Each row below holds a small network's activations on one record, seen along a few directions.
Records have a field called NOSI. Each example row is followed by its value.
Other fields move the rows too, some of them a lot.
In the rows, zero is written as 500.
Random noise pushes rows far along 12 fixed directions. That doesn't count. These rows show it; they differ only by the noise:
[508 377 463 524 281 623 544 437 523 673 327 556 347 586 473 536 708 593
 575 378 555 347 496 480 410 477 580]
[505 512 668 233 499 411 379 326 470 500 361 631 530 533 566 533 557 564
 518 404 648 380 321 719 517 623 371]
[407 285 419 709 391 599 545 460 205 707 482 617 531 535 696 404 742 382
 353 681 493 516 535 422 578 306 472]
[502 556 554 327 492 556 461 408 383 484 629 664 621 585 653 343 458 337
 442 306 603 473 477 628 581 416 227]
[409 546 657 430 557 471 486 531 383 254 551 460 549 529 591 296 440 339
 433 584 470 576 470 649 573 497 326]
[559 659 636 505 393 565 566 547 565 409 310 382 405 425 381 681 482 557
 557 651 364 650 383 420 405 637 482]
[524 345 232 579 690 319 575 571 521 805 884 488 753 652 681 248 346 597
 557 240 372 245 664 348 380 507 595]
[437 369 576 628 480 493 546 493 566 518 371 337 451 526 453 302 598 581
 490 578 416 368 566 558 337 569 612]
[470 419 346 412 471 433 593 602 313 462 566 579 598 606 772 478 413 300
 554 384 449 439 475 460 644 482 461]
[758 805 462 321 668 467 428 448 669 727 590 660 584 372 439 737 261 603
 405 325 330 305 690 423 530 522 510]
[440 354 473 432 505 424 550 548 483 500 503 404 478 552 469 523 533 564
 631 492 449 544 423 561 407 607 525]
[550 676 606 580 467 383 519 505 507 482 525 521 636 588 630 347 461 597
 552 475 450 387 382 375 402 626 454]
[433 242 483 424 555 447 535 398 422 689 528 414 697 593 642 425 513 548
 573 465 606 595 253 516 368 628 321]
[453 464 657 438 498 548 509 518 641 415 392 281 371 561 373 503 492 655
 612 546 549 625 311 482 379 627 411]

[479 317 620 572 341 657 479 303 447 770 320 393 397 443 421 662 665 698
 469 646 521 576 354 504 309 596 554]  dem
[568 593 413 621 485 349 456 456 414 716 612 766 537 439 442 677 741 675
 522 618 509 500 487 425 458 431 627]  mulil
[354 350 528 594 307 513 607 469 315 590 743 395 505 525 663 307 490 535
 485 585 329 587 530 586 293 558 611]  papo
[603 578 452 587 662 499 518 509 626 541 698 412 724 510 524 214 302 492
 462 339 495 410 599 381 438 528 452]  fivab
[555 555 504 509 309 587 603 421 511 535 358 588 550 460 545 504 573 342
 490 430 542 503 473 501 433 486 443]  beb
[531 730 358 643 502 297 547 731 314 304 591 748 607 534 613 588 538 368
 586 623 466 586 424 262 754 372 456]  vere
[516 729 514 540 305 541 545 508 437 313 528 759 559 652 469 351 747 334
 605 323 637 564 436 573 489 305 220]  mulil
[478 515 470 557 437 556 390 445 431 668 602 730 263 428 459 609 699 615
 401 579 569 433 588 493 570 292 637]  lumat
[481 521 713 503 460 559 353 317 599 578 505 564 314 475 352 398 654 705
 392 548 601 394 556 695 362 429 561]  mulil
[473 291 333 466 358 455 575 526 463 502 285 594 457 596 401 605 814 475
 718 323 551 371 521 614 493 514 572]  ner
[612 531 452 399 374 686 478 336 627 843 529 625 433 542 410 695 534 714
 518 231 558 452 518 477 368 488 452]  papo
[531 416 335 779 534 362 563 526 457 833 494 539 695 562 715 513 590 643
 565 564 561 493 312 108 411 509 492]  lumat
[477 520 467 598 471 535 516 509 283 574 809 605 627 493 733 313 415 351
 308 528 418 484 626 462 588 391 515]  beb
[470 375 542 456 302 614 564 447 494 580 422 402 343 505 538 589 496 575
 547 541 516 624 356 518 353 589 591]  zeri
[625 407 411 416 285 730 554 356 521 729 293 511 596 440 584 658 384 435
 509 274 542 404 422 445 457 664 551]  fone
[590 725 592 607 483 608 476 519 720 459 627 414 471 463 418 288 304 589
 432 398 528 370 598 340 433 534 603]  fone
[391 434 573 737 493 451 486 566 384 357 498 422 474 584 403 395 737 560
 565 692 526 638 366 442 481 494 452]  dem
[561 378 412 401 482 594 598 365 346 801 524 474 734 419 872 588 237 319
 352 513 476 549 425 418 513 555 432]  lago
[552 594 451 530 350 584 578 466 436 459 533 706 615 534 423 346 681 284
 531 290 471 508 678 702 389 333 352]  zeri
[520 577 550 477 432 485 395 442 687 594 542 525 270 539 213 603 640 868
 651 446 563 454 444 501 316 581 647]  fivol
[579 547 406 593 572 524 520 509 714 573 581 512 576 608 275 349 637 570
 625 265 571 428 574 461 315 437 396]  lago
[455 294 417 479 468 631 646 590 552 522 445 211 431 498 422 623 387 513
 587 503 379 661 494 472 379 650 591]  ner
[529 777 600 894 167 648 647 673 503 352 627 341 366 552 369 373 573 646
 643 640 302 737 450 184 272 524 588]  fivab
[553 466 584 544 565 599 532 440 545 443 233 373 622 400 651 371 335 291
 303 573 487 387 543 500 572 582 424]  papo
[415 271 321 571 741 378 500 610 482 499 492 405 488 426 344 558 616 412
 487 730 515 675 592 495 597 384 506]  fivol
[531 583 531 663 519 382 451 591 577 519 284 510 323 469 328 760 687 761
 564 770 422 452 480 327 557 546 712]  mekof
[432 507 612 368 496 502 437 589 384 329 578 363 378 381 496 713 269 541
 513 706 390 724 373 521 606 672 637]  fone
[466 591 575 651 481 423 570 565 615 410 594 396 462 583 300 396 581 688
 670 495 486 621 436 419 257 538 496]  dem
[479 392 399 454 219 645 721 515 372 551 529 320 528 373 619 563 287 343
 526 516 297 650 480 541 288 691 674]  vere
[618 741 559 418 765 197 383 644 685 183 374 560 683 577 312 545 524 556
 691 354 497 350 421 517 601 664 358]  beb
[491 396 398 506 510 560 496 556 516 482 502 458 392 502 414 536 469 481
 522 467 477 455 639 525 559 479 608]  fivol
[502 404 356 475 546 417 533 583 481 484 492 456 565 480 640 508 348 413
 516 471 531 405 490 412 614 584 647]  vere
[391 470 420 607 448 408 520 755 424 226 516 514 208 595 368 585 709 550
 661 645 540 684 433 397 636 381 624]  fivab
[455 472 628 446 502 608 439 393 484 526 467 459 448 512 678 466 387 497
 363 595 571 538 418 475 568 454 435]  zeri
[630 552 482 422 619 586 408 272 561 817 544 668 674 347 379 621 579 471
 380 437 658 642 500 554 453 403 246]  lumat
[529 321 305 439 628 305 503 437 539 700 268 645 624 570 621 615 626 528
 544 419 588 219 495 449 582 470 501]  mekof
[489 588 510 579 522 526 537 652 570 336 447 460 425 593 381 470 572 467
 593 550 533 625 445 357 551 407 335]  mekof
[484 628 595 499 233 551 608 529 444 436 485 434 402 524 577 600 417 558
 579 523 317 580 428 465 365 664 625]  ner
[394 258 549 584 685 356 404 402 469 675 442 467 573 575 624 354 633 651
 434 675 643 421 381 495 530 497 487]  lago

Which value of NOSI does each new row have?
[346 475 655 607 519 317 493 563 317 354 582 315 527 482 590 413 506 608
 510 856 288 616 392 574 397 702 657]  lago
[464 388 373 723 433 567 543 466 476 577 480 655 583 590 398 259 874 380
 547 378 635 465 624 555 456 268 381]  lumat
[484 453 461 418 425 561 487 400 369 529 519 643 539 496 533 425 588 307
 438 434 617 528 536 684 551 380 342]  fivol
[514 360 341 516 623 291 570 434 344 621 433 583 886 390 596 521 594 315
 499 550 419 526 483 682 459 601 447]  lumat
[459 627 741 564 579 468 421 489 599 379 400 364 435 483 695 297 257 566
 293 713 576 397 399 363 574 557 553]  vere
[438 383 419 449 371 612 570 611 605 397 460 387 336 599 342 553 534 537
 745 362 592 610 377 419 447 510 520]  fone
[535 595 498 544 578 455 423 592 543 518 524 550 420 561 456 720 527 711
 525 577 491 506 413 264 632 474 512]  beb
[658 710 417 588 434 628 499 497 610 604 504 667 591 537 334 540 621 496
 573 324 677 601 417 273 469 379 245]  vere
[590 683 550 372 509 454 431 441 578 342 355 735 516 529 628 405 452 324
 439 289 616 144 621 605 663 385 470]  mulil
[608 679 475 394 463 555 491 453 426 475 626 728 676 537 531 556 482 344
 550 317 601 642 405 523 552 418 198]  mulil
[505 353 582 299 354 574 417 320 381 559 250 584 333 334 480 763 615 503
 387 609 463 444 530 812 528 585 686]  zeri
[376 403 582 208 684 489 387 539 686 399 494 355 107 617 687 531 149 605
 411 436 686 277 485 415 839 392 635]  dem
[450 326 156 787 414 450 722 770 462 550 397 478 351 581 540 657 661 451
 625 612 334 458 644 163 613 338 783]  ner
